A small network was shown many inputs. Here are its activations along a few directions, one row for each input.
In each table, some parts of the input vary, and every possible input appears once, in random order.
Descriptions start from the smaller parts, as in this example, which fits no table here: one of 4 places along a line, together with either a single point or one of 9 places along a line or (one of 2 separate values, together with one of 8 places around a ring).
Shared parts are said once, and a part with two or three values counts as separate values.
(in the rows, 128 means zero)

Other details of the inputs vary at random and push rows far along two fixed directions, the same in every table; ignore that.

Table:
row 1: [119 128 122 124 133 124 142 122 126 140 126 122 118 137]
row 2: [138 120 138 124 128 127 123 125 134 137 129 114 136 137]
row 3: [119 130 126 125 132 125 142 121 123 141 125 127 118 136]
row 4: [128 135 143 137 144 133 117 120 129 132 133 136 119 127]
row 5: [137 120 142 126 128 127 124 128 138 134 124 110 135 138]
row 6: [157 185 188 120  93 179 128  70 151 125 130 168  87 100]
row 7: [134 126 136 123 130 124 112 119 118 137 122 124 135 138]
row 8: [132 124 130 124 132 121 115 119 118 136 126 121 137 141]
row 9: [139 121 132 123 128 126 123 120 130 138 132 116 137 138]
row 10: [127 114 129 128 139 114 109 133 118 140 123 116 140 141]
row 11: [114 117 127 135 143 115 139 141 119 149 123 121 125 135]
row 12: [118 127 132 129 135 122 140 128 119 145 121 129 120 134]
row 13: [117 128 129 128 134 122 142 125 120 143 123 128 119 135]
row 14: [120 123 139 137 134 123 125 122 145 125 135 115 125 125]
row 15: [121 132 132 134 144 120 121 121 128 127 138 129 126 132]
row 16: [122 127 122 124 132 125 141 121 129 141 127 119 119 135]
row 17: [134 124 129 123 130 124 118 116 119 135 129 121 137 140]
row 18: [186 186 143 119  56 209 133 125 126  58 103 229  98  47]
row 19: [122  71  31 132 110 110 149 228 112  65 108 130 163  89]
row 20: [121 128 134 127 130 128 142 131 138 138 121 106 118 130]
row 21: [121 127 130 125 131 128 141 129 136 141 124 111 118 130]
row 22: [124 131 131 131 135 119 124 117 135 127 143 124 125 129]
row 23: [138 121 129 123 129 125 120 117 125 137 133 118 138 139]
row 24: [106 131 131 128 132 130 136 136 128 141 131 126 127 142]
row 25: [136 124 128 123 129 125 120 116 122 136 132 119 137 141]
row 26: [122 132 130 132 140 119 123 119 129 126 140 127 125 133]
row 27: [110 145 136 135 140 126 118 123 142 126 141 135 137 132]
row 28: [119 126 124 132 142 112 124 123 132 126 144 121 129 134]
row 29: [135  95  62 135 102 122 133 197 123  57 122 150 154  79]
row 30: [123 143 133 136 125 136 114 126 129 137 132 128 137 146]
Description of these inputs: one of 3 separate values, together with either a single point or one of 9 places along a line.
The inputs of row 12 and row 18 match in every part but the choice among 3 separate values. If row 16 is changed in the same way as row 12 into row 18, which row does it become? -> row 22
List by row number the other rows that have the choice among 3 separate values in common with row 9. -> row 2, row 5, row 7, row 8, row 10, row 17, row 23, row 25, row 30
Change only the choice among 3 separate values in row 14. List by row number the other rows that result. -> row 5, row 20

Table:
row 31: [149 126  87 122  72 168 152 184 117  71  86 175 118  63]
row 32: [145 218 224 110 101 190 144  42 142 175 113 160  54 123]
row 33: [147 184 205 112 113 168 151  40 145 187 126 129  74 140]
row 34: [104 100 115 131 162  82 104 123 124 140 146  83 154 162]
row 35: [131 206 207 118 119 178 153  39 140 175 132 165  62 137]
row 36: [111 103 107 132 147  96 108 144 126 135 139  94 165 162]
row 37: [108 102 110 133 169  86 100 122 127 138 148  78 150 161]
row 38: [143 184 204 114 107 172 145  52 142 176 118 138  68 137]
row 39: [146 178 208 101 122 162 154  37 152 192 136 125  75 151]
row 40: [145 137  82 123  79 167 157 187 116  67  85 190 122  58]
row 41: [115 106 104 135 154  99 105 143 128 134 140  91 160 162]
row 42: [109  89 125 138 170  75 108 130 124 147 146  90 154 160]
row 43: [104  91 121 134 162  75 108 128 124 144 145  91 157 160]
row 44: [145 134  73 128  78 160 163 177 111  71 115 196 117  65]
row 45: [172 124  99 129  79 169 122 181 115  60 109 186 147  70]
row 46: [139 133  93 137  79 160 150 186 151  43 121 176 128  52]
row 47: [108  93 112 135 149  92 110 149 123 140 140  98 168 159]
row 48: [118  96 106 141 161  98 105 151 124 133 139  92 161 157]
row 49: [111  90 117 139 158  93 110 150 121 143 143  96 165 157]
row 50: [114  88 122 142 177  79 106 135 124 143 146  88 149 157]
row 51: [138 138  85 123  83 164 161 184 113  63  96 190 120  66]
row 52: [114  95 111 140 176  83 101 132 125 136 146  82 149 158]
Describe the family of inputs behind these rows. -> either a single point or one of 9 places along a line or (one of 2 separate values, together with one of 6 places around a ring)
Start at row 45 and move only the place on the ring of 6, one step at a time. The first step leads to row 48. Which rows follow, in order? -> row 41, row 36, row 47, row 49
Change only the choice among 2 separate values in row 47. List by row number the other rows that result. -> row 43
